Look-ups in named tables: a row name and a column name give one cell, copied from the table.

Monezen:
	Nas	Vizat	Lofusab	Kinipeg	Fatugo	Zove
Ved	8295	8717	4350	3387	8278	2892
Vire	8600	8517	4919	3485	8104	2998
Lasabe	5376	5993	1130	3000	5979	2214
Vorab	8836	8415	5234	3509	8016	3022
Zaga	5007	6251	595	2953	6201	2172
Dum	8699	8439	5105	3516	8036	3031

What is the Vizat of Vorab in Monezen? 8415
What is the Vizat of Zaga in Monezen? 6251
What is the Fatugo of Ved in Monezen? 8278
What is the Kinipeg of Vire in Monezen? 3485
What is the Kinipeg of Dum in Monezen? 3516
What is the Vizat of Vire in Monezen? 8517
What is the Zove of Dum in Monezen? 3031
What is the Zove of Vorab in Monezen? 3022
What is the Vizat of Dum in Monezen? 8439

Table Zom
,Lerezar,Saset
Nug,0.390,0.361
Silabe,0.370,0.369
Mife,0.271,0.489
Bot,0.281,0.470
Leru,0.096,0.823
Nub,0.246,0.523
Sorev,0.275,0.483
Diz,0.390,0.358
Pibe,0.191,0.613

Lerezar of Pibe: 0.191
Lerezar of Sorev: 0.275
Lerezar of Diz: 0.390
Saset of Diz: 0.358
Lerezar of Nub: 0.246
Saset of Nub: 0.523
Saset of Mife: 0.489
Lerezar of Bot: 0.281
Lerezar of Mife: 0.271
Saset of Leru: 0.823
Saset of Pibe: 0.613
Saset of Sorev: 0.483
Saset of Nug: 0.361
Lerezar of Nug: 0.390
Saset of Silabe: 0.369
Lerezar of Leru: 0.096
Lerezar of Silabe: 0.370
Saset of Bot: 0.470
Which row has the largest Saset? Leru

Tositu =
|  | Dab | Pelev | Nogora | Fek | Ludi | Sape | Fadok | Lenu | Mudi | Kamu |
|---|---|---|---|---|---|---|---|---|---|---|
| Gomuk | 156 | 150 | 93 | 107 | 151 | 105 | 100 | 127 | 132 | 116 |
| Denip | 133 | 126 | 126 | 148 | 114 | 118 | 141 | 115 | 116 | 168 |
| Buzekon | 141 | 144 | 147 | 142 | 137 | 119 | 128 | 116 | 129 | 147 |
| Muno | 112 | 102 | 166 | 135 | 119 | 117 | 145 | 129 | 116 | 97 |
| Dideget | 105 | 154 | 141 | 114 | 118 | 105 | 150 | 92 | 148 | 99 |
| Pugu | 143 | 118 | 180 | 102 | 127 | 128 | 145 | 111 | 165 | 143 |
| Zagumem | 100 | 165 | 129 | 145 | 110 | 100 | 119 | 122 | 94 | 131 |
| Rekila | 153 | 119 | 70 | 88 | 94 | 150 | 148 | 97 | 97 | 98 |
| Zeref | 119 | 45 | 131 | 126 | 88 | 152 | 140 | 138 | 127 | 84 |
| Miro | 104 | 109 | 93 | 148 | 38 | 120 | 140 | 112 | 92 | 169 |
| Gebevu | 142 | 89 | 148 | 173 | 83 | 158 | 79 | 144 | 132 | 153 |
| Nis | 170 | 69 | 81 | 114 | 130 | 185 | 161 | 135 | 116 | 96 |
| Beb | 171 | 86 | 148 | 150 | 95 | 137 | 87 | 174 | 113 | 150 |
| Dugu | 210 | 156 | 143 | 112 | 153 | 172 | 103 | 115 | 132 | 68 |

Gomuk, Lenu => 127
Muno, Mudi => 116
Miro, Fek => 148
Miro, Dab => 104
Nis, Pelev => 69
Miro, Ludi => 38
Gebevu, Fek => 173
Rekila, Lenu => 97
Dideget, Nogora => 141
Buzekon, Nogora => 147
Beb, Fek => 150

Voti.csv
,Novefiz,Dag,Tigib,Ramove,Zedo,Rikipu,Reku,Tir
Pov,43.91,47.67,59.98,32.75,46.93,49.70,49.96,53.70
Benu,53.14,30.37,54.20,56.84,56.16,40.60,45.96,39.14
Pefon,71.62,50.12,54.70,72.48,40.81,36.75,72.10,73.57
Sufepeg,42.40,61.90,64.39,25.83,33.27,68.46,36.50,51.93
Von,56.02,24.59,52.76,59.47,65.48,42.08,48.97,27.93
Guboze,65.03,68.79,44.82,75.84,42.61,47.72,71.15,73.47
Tifesi,41.70,66.62,62.15,28.90,25.97,80.86,42.11,58.58
Lor,68.57,15.29,53.91,69.80,69.30,37.46,45.94,10.46
Vafe,52.29,70.08,29.59,64.57,44.68,58.10,78.72,80.21
Gilunid,31.58,68.79,53.63,20.96,26.77,91.34,36.89,71.87
Pivopi,66.36,21.18,61.23,66.45,77.36,41.19,47.50,20.35
Pevolor,51.27,74.81,32.62,69.25,51.14,54.10,75.53,68.12

Reku of Benu is 45.96
Ramove of Pivopi is 66.45
Novefiz of Vafe is 52.29
Reku of Guboze is 71.15
Tir of Guboze is 73.47
Dag of Vafe is 70.08
Tir of Von is 27.93
Novefiz of Tifesi is 41.70
Novefiz of Sufepeg is 42.40
Tigib of Sufepeg is 64.39
Ramove of Von is 59.47
Ramove of Gilunid is 20.96
Rikipu of Pivopi is 41.19
Tir of Gilunid is 71.87
Ramove of Vafe is 64.57
Zedo of Tifesi is 25.97
Rikipu of Lor is 37.46
Dag of Pevolor is 74.81
Tigib of Pov is 59.98
Dag of Von is 24.59
Row with the largest Reku: Vafe

Gaf =
cols = Dup, Dus, Dil
Damiveg: [131, 140, 77]
Ker: [152, 99, 82]
Vuratab: [61, 140, 51]
Kis: [112, 95, 138]
Deni: [75, 152, 65]
Gul: [45, 61, 170]
Sasuke: [203, 35, 158]
Zasib: [139, 94, 180]
Mina: [237, 66, 154]
Keman: [185, 76, 157]
Nol: [229, 96, 140]

Dus of Mina is 66
Dil of Nol is 140
Dil of Ker is 82
Dus of Damiveg is 140
Dus of Keman is 76
Dup of Kis is 112
Dus of Kis is 95
Dil of Zasib is 180
Dup of Gul is 45
Dil of Deni is 65
Dup of Zasib is 139
Dus of Nol is 96
Dus of Deni is 152
Dil of Kis is 138

Zesaler:
cols = Fumog, Fosidu, Dudiv, Rab, Zed, Vad, Vinev, Varo, Vig, Gidivod
Sunire: [0.2, 0.0, 0.2, 0.2, 0.3, 0.0, 0.1, 0.0, 0.1, 0.1]
Lago: [0.0, 0.6, 0.2, 0.0, 0.0, 0.2, 0.2, 0.6, 0.2, 0.0]
Sek: [0.0, 0.8, -0.2, -0.1, -0.4, 0.8, 0.3, 1.0, 0.3, 0.1]
Pitifut: [0.4, -0.6, 0.6, 0.3, 0.9, -0.4, -0.1, -0.8, 0.0, 0.0]
Sipok: [0.1, 0.5, 0.2, 0.1, 0.1, 0.2, 0.2, 0.4, 0.3, 0.0]
Sogi: [0.2, 0.1, 0.7, 0.1, 0.8, -0.4, 0.0, -0.3, 0.3, -0.2]

What is the Vinev of Pitifut in Zesaler? -0.1
What is the Zed of Sipok in Zesaler? 0.1
What is the Gidivod of Pitifut in Zesaler? 0.0
What is the Rab of Sek in Zesaler? -0.1
What is the Varo of Pitifut in Zesaler? -0.8
What is the Zed of Pitifut in Zesaler? 0.9
What is the Dudiv of Sunire in Zesaler? 0.2
What is the Rab of Sipok in Zesaler? 0.1
What is the Vig of Sunire in Zesaler? 0.1
What is the Gidivod of Lago in Zesaler? 0.0

